Each row below holds a small network's activations on one input, seen along a few directions.
Each table varies a few parts of the input and shows all the possible inputs, shuffled.
Descriptions start from the smaller parts, as in this example, which fits no table here: line(6) and (point or (values(2) and ring(5)) or line(11)).
Shared parts are said once, and a part with two or three values counts as separate values.
In the rows, zero is written as 128.

Other details of the inputs shift rows strongly along two fixed directions, in all tables alike. That doesn't count.

Rows:
row 1: [ 93 152  68 217 100 135 182  85  85 165 112 184]
row 2: [169  84 109 184 193 181  65  94 135 186  76 172]
row 3: [139 157 133 162 129 148 124  97 133 177 106 153]
row 4: [ 86 177 107 153  68  74 226  99  83 101 154 166]
row 5: [123 150 151  73 133  99 114 143 152 114 154  84]
row 6: [136 118 148 101 151 115 123 152 130  92 153 101]
row 7: [124 103  98 193 159 167 112  97 131 179  85 165]
row 8: [125 162 157 121 121 123 134 124 139 138 132 123]
row 9: [128 137 111 143 117 118 148 122 103 127 125 162]
row 10: [170  90 161  56 153 131  77 177 156  69 156  80]
row 11: [126 126 110 129 116 131 138 145 126 118 130 126]
row 12: [135 119 179  49 138  86 132 183 148  71 143  97]
row 13: [ 99 190 159  51  56  72 201 149  91  85 167  97]
row 14: [ 92 196 107 168  78 101 215  65  70 183 108 171]
row 15: [161  98 118 149 168 165  77 124 125 132 127 130]
row 16: [130 117 144  67 111 102 145 177 152  77 152  82]
row 17: [ 99 170 155  97  80  76 165 138 122 129 132  98]
row 18: [ 99 141 119 133 106  97 188 133 123 129 119 143]
row 19: [150  87 184  59 158 162  29 163 175 119 155  66]
row 20: [120 138  70 204 111 136 171  91 103 180 100 175]
row 21: [157 110 119 133 153 139 108 132 126 136 117 137]
row 22: [139  91 179  37 149 112 104 198 181  57 159  44]
row 23: [177  88 110 153 174 170  70 111 138 152 103 143]
row 24: [157 100 125 133 159 159  74 134 132 128 109 149]
row 25: [143  79 126 157 181 180  65 126 157 156  87 139]
row 26: [136 135 105 175 136 117 163  98 106 162 112 163]
row 27: [128 137 157  74 125  77 167 166 130  86 149 103]
row 28: [101 184  98 153  69  67 234 114  73 119 149 165]
row 29: [138 129 137 121 118 139  83 129 134 158 109 105]
row 30: [131 141 143  79 110  88 157 168 118  75 159 109]
row 31: [160  78 103 158 156 192  65 112 155 143 104 136]
row 32: [ 95 140  82 207 109 145 156  91  97 160 102 191]
row 33: [154 126 128 190 169 204  52  83 140 189 100 154]
row 34: [125  94 166  66 152 132  96 185 163  73 148  75]
row 35: [154 108 137 113 129 169  57 129 146 162 130 118]
row 36: [ 93 184 111 158  58  97 174 101  88 158 122 146]
row 37: [161 137 121 171 145 183  79  99 136 188  97 156]
row 38: [178 118 150 120 157 192  40 138 159 146 119 116]
row 39: [124 130 118 188 137 157  87  80 123 202  87 140]
row 40: [111 137 191  48 110  98 102 174 149  80 161  47]
row 41: [122 140 100 184 120 114 177  75 108 157 107 181]
row 42: [105 144  70 206  91 128 190  73 106 169 101 187]
row 43: [149 125 120 125 134 117 139 136 119 127 130 133]
row 44: [169  78 113 136 167 186  58 145 154 137 114 111]
row 45: [127 117 101 170 141 142 139 114 131 163  98 148]
row 46: [148  90 115 132 152 172  76 144 146 132 111 128]
row 47: [178  56 133 123 195 190  38 141 183 142 100  98]
row 48: [ 99 181 113 158  85 127 170  81  71 156 130 155]
row 49: [130 114 154  95 141 115 123 139 140  78 152 104]
row 50: [169  88 155  73 167 139  72 171 152 100 128 106]
row 51: [166  67 128 125 180 190  38 150 168 141  90 125]
row 52: [150  69 130 137 179 188  52 126 170 122 116 105]
row 53: [163  83 109 191 188 184  71  76 141 173  88 162]
row 54: [101 143  79 209 102 123 195  68 112 174  96 185]
row 55: [123 117 139 106 136 114 144 158 145 108 139  94]
row 56: [ 74 187 133 129  58  70 211 106 103 154 152 143]
row 57: [ 99 158  86 208 106 123 174  78  75 157 110 210]
row 58: [104 189 102 161  77 114 194  75  71 178 112 168]
row 59: [104 135 153  59  91  83 169 183 137  44 180  74]
row 60: [150  72 182  37 178 147  54 210 185  57 157  40]
row 61: [126 142 193  29 125 108 124 163 138  89 155  59]
row 62: [170  87 149  83 155 148  72 152 156  85 141 101]
row 63: [146 140 158 112 134 161  79 139 143 122 141 112]
row 64: [132 134 103 176 131 116 163  89 109 157 111 167]
row 65: [137 129 110 158 163 166  63  89 140 169 120 129]
row 66: [100 152 132 104  90  69 213 153 125 103 146 111]
row 67: [ 81 170  79 190  69 103 214  98  85 148 112 196]
row 68: [ 91 150 143  95 100  73 201 164 128  89 152 102]
row 69: [121 136 131 128 128  97 167 122 118 114 139 132]
row 70: [120 133 146 105 103 135 100 132 131 138 153 114]
row 71: [ 92 169 118 146 101  80 207 118  87 110 149 151]
row 72: [121 148 121 130  91 124 133 113 121 173 128 144]
row 73: [156  85 155  56 142 139  82 187 172  68 152  64]
row 74: [ 99 149 148 106 113  84 172 144 110  85 148 137]
row 75: [120 162 158  46 111  73 142 160 152  96 161  75]
row 76: [108 154 151  90 113  65 195 155 114  86 156 114]
row 77: [149 112  98 185 154 158 102  96 115 173  84 190]
row 78: [169  87 123 162 194 169  71 113 138 161 104 135]
row 79: [126 108  87 204 155 172 112  93 123 172 104 153]
row 80: [100 190 145  43  66  52 178 164 125  72 185  85]
row 81: [ 87 209  98 127  58  59 215 105  96 140 148 146]
row 82: [154 103  96 191 170 180  80  96 110 163 106 166]
row 83: [142 122 114 143 127 126 139 108 124 130 120 151]
row 84: [156  99 139 133 153 172  54 112 157 191 107 123]
row 85: [136  82 121 163 178 188  59 123 150 146  96 140]
row 86: [139 118 128 124 137 129 117 131 120 101 147 124]
row 87: [163 107  98 171 178 202  16  87 143 182 110 135]
row 88: [ 91 166 132 135  99  70 210 123  98 114 132 163]
row 89: [114 119  91 183 117 153 137  91 120 140 119 158]
row 90: [ 79 157 147  86  74  56 228 151 131  71 162 104]
row 91: [ 96 165 101 170  94  97 196 102  78 128 134 181]
row 92: [125 117 158  55 119 106 132 197 148  54 174  61]
row 93: [158  87 157 102 184 145  73 152 152 116 121 112]
row 94: [100 168 193  20  92  80 165 165 119  61 178  60]
row 95: [162  84 150 108 184 157  62 141 153 101 137  99]
row 96: [121 124  90 171 121 140 145 111 119 161  97 167]
row 97: [101 133  81 213 120 144 162  76 107 163 111 170]
row 98: [102 134 106 154 109 129 154 127 112 124 128 149]
row 99: [152  75 156  92 174 158  66 169 176 117 106 101]
row 100: [ 97 157 141  66  74  58 213 182 125  69 162  95]
row 101: [112 147 142 120  98 124 109 127 118 130 135 103]
row 102: [112 136 160  79 127  89 152 163 124  71 159 109]
Each input here is: ring(6) and (values(5) or (values(2) and line(6))).
- The inputs of row 30 and row 71 match in every part but the ring(6) part. If row 24 is changed in the same way as row 30 into row 71, which row does it become? => row 74
- The inputs of row 2 and row 50 match in every part but the ring(6) part. If row 45 is changed in the same way as row 2 into row 50, which row does it become? => row 100
- Which other rows does row 58 become when the values(5) part takes its other values? List them by row number. => row 29, row 37, row 72, row 81
- Which other rows does row 28 become when the values(2) part takes its other values? List them by row number. => row 44
- Which other rows does row 49 become when the values(2) part takes its other values? List them by row number. => row 52
- Which other rows does row 22 become when the line(6) part takes its other values? List them by row number. => row 7, row 25, row 55, row 68, row 90
- Which other rows does row 63 become when the ring(6) part takes its other values? List them by row number. => row 3, row 8, row 33, row 37, row 38

Rows:
row 103: [203  49  95 147 184 165  67 149 150 146  77 134]
row 104: [ 77 132 105 132  59 107 182 159 148 125 122 120]
row 105: [ 97 157 150  54  47  60 186 176 147 119 151  74]
row 106: [135 178 107 158 106 139 102  72  73 176 122 163]
row 107: [167 104 184  28 147 179   7 182 174  88 176  25]
row 108: [200  92 122 116 179 170  67 142 152 177  77 149]
row 109: [152  87 122 180 202 149 122  92 129 132 103 161]
row 110: [124 177 101 167  73  94 181  92  99 203  84 181]
row 111: [ 74 136 157  92 126  65 209 163 134  48 172  98]
row 112: [ 99 132 129 180 155 151 110  67 136 197 109 128]
row 113: [ 42 141 174  96  97  84 199 155 142  66 169  81]
row 114: [ 97 186 141 186 119  99 183  48 102 186 104 181]
row 115: [123 106 157  68 116 174  67 182 154  55 169  52]
row 116: [154 130 138  80 117 101 138 165 116  35 180 119]
row 117: [136 172 128 104 101  93 153 121  75 111 169 164]
row 118: [179  89 161 140 234 166  54 111 136 165  96 136]
row 119: [147  81  73 168 149 169 104 138 160 150  84 148]
row 120: [ 98 155  62 208  93 139 174  91  76 124 141 190]
- What is each input in this table made of? => values(3) and ring(6)
- Which other rows does row 111 become when the values(3) part takes its other values? List them by row number. => row 119, row 120
- Which other rows does row 117 become when the values(3) part takes its other values? List them by row number. => row 108, row 118
